Each row below holds a small network's activations on one input, seen along a few directions.
In each table, some parts of the input vary, and every possible input appears once, in random order.
A made-up example of a description, with smaller parts first: one of 5 places around a ring, together with either a single point or one of 9 places around a ring or (one of 2 separate values, together with one of 6 places along a line).
Shared parts are said once, and a part with two or three values counts as separate values.
In the rows, 128 means zero.

A family of inputs:
r1: [115 128 134 159 138 132 167 150 119 119 134 157 165 129 126 124 140]
r2: [128 117 115 122 137 121 154 126 136 130  88 136 142 149  93 139 158]
r3: [127 105  88 135 136 109 159 146 122 116  93 131 142 168 128 132 156]
r4: [125 115 149 109  99 127 108 165 116 135 147 136 120 118 180 137 127]
r5: [140 133 147 129 101 150  90 125 122 138 144 107 105  95 139 150 107]
r6: [125  95 152 137 122 127 111 155 135 130 122 157 141 125 116 174 100]
r7: [156 115  98 133 131 131 146 109 121 110  83 113 130 148  91 132 123]
r8: [139 105 149 150 116 139 115 140 134 126 106 148 117 117  99 165  76]
r9: [134 139 117 129 137 149 147 113 136 114  93 118 155 155  95 137 144]
r10: [141 140 138  99 117 137 154 105 108 124 134 119 120  87 138 101 116]
r11: [120 138 118 119 115 116 156 142 125 141 169 134 132 105 158 107 155]
r12: [130 144 100  89 120 135 143 106 137 141 125  95 107 139 128 118 155]
r13: [124 119 155 154 110 151 116 135 129 131 116 144 143 139 116 165  84]
r14: [123 168 127 145 183  78  15 111 164 113 170 111  85 158 141  47 139]
r15: [ 99 133 127 157 205  46  30 134 145 107 119 134 114 177  88  63  93]
r16: [130 142  89  90 120 119 146 138 130 144 141 120 119 147 145 121 185]
r17: [125 142 132 122 129 135 140 107 119 128 169 130 131  95 152 122 155]
r18: [114  91 146 142 120 127 117 182 133 131 117 164 139 137 136 163 103]
r19: [113 128 145 163 145 132 173 129 122 122 125 137 150 128 120 128 125]
r20: [148 142  98  80 121 139 142 112 124 146 118  94 106 130 116 116 138]
r21: [132 133 139 157 136 151 164 112 121 107 117 135 140 119 100 125  97]
r22: [126 133 149 133  99 150  89 120 132 141 149 116 111 104 151 151 120]
r23: [127 116 124 151 141 129 156 113 125 118 113 136 162 114 128 129  99]
r24: [121 140 125 110 114 134 152 106 130 143 151 117 126  99 143 105 124]
r25: [127 129 155 139 106 137  97 134 125 149 156 121 108 110 162 153 133]
r26: [139 137 113  74 129 127 144 111 118 124 129 117 118 137 140 124 176]
Q: What do these inputs look like to the network?
A: one of 2 separate values, together with either a single point or (one of 3 separate values, together with one of 4 places along a line)
Q: Changing only the choice among 2 separate values turns r16 into r3. The same change can be made to r20. Which row results?
A: r7
Q: Change only the choice among 3 separate values in r19. List by row number the other rows that result.
A: r2, r6
Q: Change only the place on the line of 4 in r21. List by row number the other rows that result.
A: r1, r19, r23

A family of inputs:
r27: [162  78 124 110  71 150 173 116 119 129 129 125 116  60 137 138  84]
r28: [145 131 110 136 172 116 101  88 132 114  60 113 129 172  61 113 116]
r29: [142 129  67 101 152 103 149 116 124 113 116  99 132 165 127  74 173]
r30: [144  84 152 118  86 128 195 119 120 115 134 157 128  44 151 124  97]
r31: [130  99 119 148  79 161 133 172 112 122  77 147 153 163 115 243 151]
r32: [ 88 142 166 141 137 104  62 142 128 140 190 136  95 116 183 120 110]
r33: [114 151 155 114 103 186 221 107 111 146 143 123 160  97 138 149 130]
r34: [150 130 149 171 157 129  49 125 140 119 123 129 132 151  96 124  56]
r35: [151 149 145  91 101 200 193 103 105 171 139 106 149 110 108 168 133]
r36: [ 94 130 162 179 171 118  79 147 152 102 140 157 123 139 104 105  57]
r37: [ 76  92 138 182  84 146 181 178 119 134 103 176 152 165 137 194 138]
r38: [ 99 124 173 174 176  97  86 147 149 100 141 168 155 127 113  98  64]
r39: [112 122 154 162 160 120  55 141 152 118 135 143 131 139  88 116  60]
r40: [167 144  76  86 147 117 130 100 129 111  84  89 116 173 119  99 182]
r41: [ 96 129 121 159 187  66 146 121 149  98 102 150 157 137  72  83 122]
r42: [106 149 121  97 139  81 125 127 123 130 185 134 109 117 186  79 190]
r43: [ 91 134 176 147 151  96  68 146 120 141 194 153 109 106 188 109 119]
r44: [127  97 107 166  80 155 146 179 115 122  97 152 157 161 119 233 142]
r45: [180 101 125  97  68 165 158 129 110 140 118 118 111  61 120 140  85]
r46: [148 146  63 107 160 123 146 108 139 117 104  97  95 168 123  87 175]
r47: [ 80  84 149 187  97 140 186 184 116 136 106 191 167 151 140 180 149]
r48: [ 99 132 109 162 181  77 144 115 151  98  99 130 138 147  69  94 111]
r49: [122 126 119 111 116 200 192 100 138 165 146 115 159  79 121 164 140]
r50: [136  88 142 112  80 135 195 122 128 123 132 138 101  54 138 135  89]
r51: [122 144 154 125 127 174 221 123 105 137 152 138 175  68 124 147 150]
r52: [125  89 116 163  95 143 163 187 126 144 110 178 167 164 126 216 139]
r53: [145 143 163 153 159 149  31 129 149 101 107 128 120 152  84 136  70]
r54: [164 124 134  73  77 153 147 134 108 149  79 114  99  55 126 168  88]
r55: [165 160 149  80  97 212 179  97 107 149 120  97 156 116 118 182 133]
r56: [113 137  75 107 172  98 165 123 127 112 116 122 120 152 133  66 180]
r57: [127 130  98 159 171  86 129 106 147 110  96 119 143 160  67 101 106]
r58: [141 144 166 127 120 132  24 132 140 137 146  95  95 124 161 140 124]
r59: [112 152 107  96 125  89 112 120 127 137 177 122 105 123 186  86 184]
r60: [153 124 103 154 170 111 109  91 121 108  76 113 142 169  70 100 110]
r61: [118 142 159 142 121 113  49 143 133 139 180 106 109 123 176 121 109]
r62: [118 132  94  97 170  74 176 126 124  99 127 129 146 149 131  61 184]
r63: [152 155 103  85 113 111  89 113 136 149 162  95  91 137 165 100 188]
r64: [115 147 103  91 117 110  99 118 125 154 169 112  92 146 170  87 176]
r65: [136 140 160 133 124 122  34 136 130 158 173 111  93 125 162 130 117]
r66: [156 166 115  77 108 126  78 111 137 134 134  92  95 152 169 109 187]
Q: What do these inputs look like to the network?
A: one of 5 places along a line, together with either one of 3 separate values or one of 5 places around a ring
Q: Changing only the place on the line of 5 turns r59 into r64. The same change can be made to r56. Which row results?
A: r29
Q: Changing only the place on the line of 5 turns r50 into r30. The same change can be made to r37. Which row results?
A: r47
Q: Change only the choice among 3 separate values in r31. List by row number the other rows that result.
A: r54, r55

A family of inputs:
r67: [135 142  97 102 140 122 148 106 129 128 119 109 126 143 123 107 164]
r68: [119 123 136 150 140 109 105 143 131 117 122 139 126 143 117 120 104]
r69: [126 140 141 113 117 132 108 125 127 139 163 117 111 108 163 119 139]
r70: [126 125 155 154 129 126  78 140 133 128 137 133 127 130 130 141  98]
r71: [120 125 114 152 160 112 130 124 137 114 106 135 149 152  94 119 121]
r72: [129 141 118 105 129 123 133 119 126 129 141 115 110 121 143 103 145]
r73: [129 148 114 100 140 126 140 113 129 129 130 113 119 138 129 105 157]
r74: [122 121 146 155 137 118  92 134 135 124 132 135 131 127 120 130  95]
r75: [131 137 127 106 119 122 114 129 127 132 147 118 100 119 154 111 143]
r76: [117 126 130 147 152 106 116 136 133 115 113 140 137 154 106 116 116]
r77: [152  79 131 123  44 210 244 140 102 153  98 154 173  72 128 238 126]
Q: What do these inputs look like to the network?
A: either a single point or (one of 2 separate values, together with one of 5 places along a line)
Q: Start at r67 and move only the place on the line of 5, one step at a time. The first step leads to r73. Which rows follow, in order?
A: r72, r75, r69
